A small network was shown many inputs. Here are its activations along a few directions, one row for each input.
Each table varies a few parts of the input and shows all the possible inputs, shuffled.
A made-up example of a description, with smaller parts first: one of 8 places around a ring, together with either a single point or one of 11 places along a line or (one of 2 separate values, together with one of 6 places along a line).
Shared parts are said once, and a part with two or three values counts as separate values.

Other details of the inputs vary at random and push rows far along two fixed directions, the same in every table; ignore that.

Rows:
R1: [-39 -10   9 -41 -35 -40 -40  46  21 -23 -32  46  87 -45]
R2: [-75   6  25 -42 -15 -10 -30  42   4   1 -49  12  59 -83]
R3: [  8 -17   5 -35  34  16  22  -8 -21   4  66 -62 -66  55]
R4: [ 31  10 -32  33  50  43  30  14  23  -5  34 -42 -28  42]
R5: [-38 -12 -18  -3  16  45  50  66   7 -26  18 -20  54  -8]
R6: [-39 -26  10 -33 -45 -38 -11  18  -5 -32 -22  58  82 -48]
R7: [-45 -55 -10 -76   1  -8   2  64 -11 -32  71 -16  48  35]
R8: [ 22  22  -4  42 -59 -25 -14 -29 -10  35 -26  26 -11   1]
R9: [ 18  16  27  17 -15 -21  -8 -67 -23   9 -39  19 -36 -28]
R10: [-42 -34  13 -47  35  14  45  29  38 -57  50 -43  51 -26]
R11: [ 42   0   7  21 -28 -40 -32 -52  14   6 -17  42 -13   8]
R12: [ 47   4  13  25  20  -2 -25 -42   0   9 -50  51 -26  -3]
R13: [ 35  -5  19 -19  21 -11 -46 -10 -51  33 -40  53 -53  23]
R14: [ 13  16  -9  17  30  22  27 -14  26  -3  46 -73 -38  15]
R15: [ 34   9   6  30   5   0  -4 -37 -24   9 -46  47 -22  -4]
R16: [ 19  33  -7  39   2  13 -36 -10 -12  43 -60  28 -34  -5]
R17: [  2  18 -12  37   1  30  52 -15   3   7  42 -73 -37  14]
R18: [  8  23 -42  34 -19  12  18   4  22  22  52 -53 -17  57]
Description of these inputs: one of 3 separate values, together with either a single point or one of 5 places around a ring.

Rows:
R19: [-36 -15  -3 -20  -3   0   3  37  19 -28 -16  26  72 -34]
R20: [ 11  12 -17  26   4  17  37 -11  15   0  45 -54 -22  29]
R21: [  3  23  15  17 -30 -20 -35 -28  -8  31 -42  22 -21 -24]
R22: [ 29  -2  10   4  20   0  -6 -32 -12   8  10 -12 -48  21]
R23: [ 30  23 -14  42  -1  10   8 -21   2  22   3 -15 -31  26]
R24: [ 27  -6 -22   5  33  31  33  -2  -3   6  61 -44 -49  69]
R25: [ -1  -3  20 -17 -19 -32 -38 -12 -15   6 -27  33   1 -16]
R26: [ -4  16  23   1  -1  -6 -22 -22  -9   8 -54  24  -6 -51]
R27: [-28 -24 -18 -34  17  14  24  56   9 -31  47 -22  42  19]
R28: [ 19   5 -19  30   3  15  42 -18  19  -7  46 -43 -18  29]
R29: [-51 -15  -9 -28   2  17  36  51  24 -31  40 -41  52 -13]
R30: [ 22   1   7   2   3 -10 -25 -11 -13  12 -24  26 -21   7]
R31: [  5 -12 -14  -9  11   6  12   9  -9  -3  35  -9  -8  39]
R32: [ 14  10 -15  29  -4  12  16  -3   6   3   7 -15  -7  15]
R33: [ 26  -1  20   0   7 -14 -41 -21 -25  18 -46  43 -29  -6]
R34: [-37 -17  -1 -18  -9   0   8  43  13 -29 -12  22  72 -37]
R35: [-46  -6  10 -29  19  16   7  47   4 -23 -26  15  60 -52]
R36: [ 16  -1  17  -9  -2 -21 -26 -23 -10   8 -18  18 -22  -4]
R37: [ -5  11 -22  18   1  19  18  15  11   9  19 -29  -4  18]
R38: [ 19  16  12  23 -22 -23 -26 -45   5  13 -41  36 -11 -20]
R39: [ 16  11 -11  27  -4  11  32 -17  12  -1  34 -39 -22  21]
R40: [ 14  -3  27 -15  -8 -26 -42 -34 -28  23 -34  36 -34  -7]
R41: [  4 -11   7 -19  -9 -19 -13 -13 -18   2   8  12 -14  10]
R42: [-49 -10  -2 -28  -8   3  -2  55  11 -17 -15  11  69 -39]
Question: Changing only one part turns R32 into R39. The same change can be made to R23. Which row results?
Answer: R20
Question: What is each input in this table made of?
Answer: one of 2 separate values, together with either a single point or one of 5 places around a ring or one of 6 places along a line
Question: Which other rows does R38 become when the choice among 2 separate values takes its other values? List them by row number.
Answer: R19
Question: A walk changes only the place on the ring of 5. It starts at R33 and steps to R30. List the rest of the walk in order.
Answer: R27, R31, R24
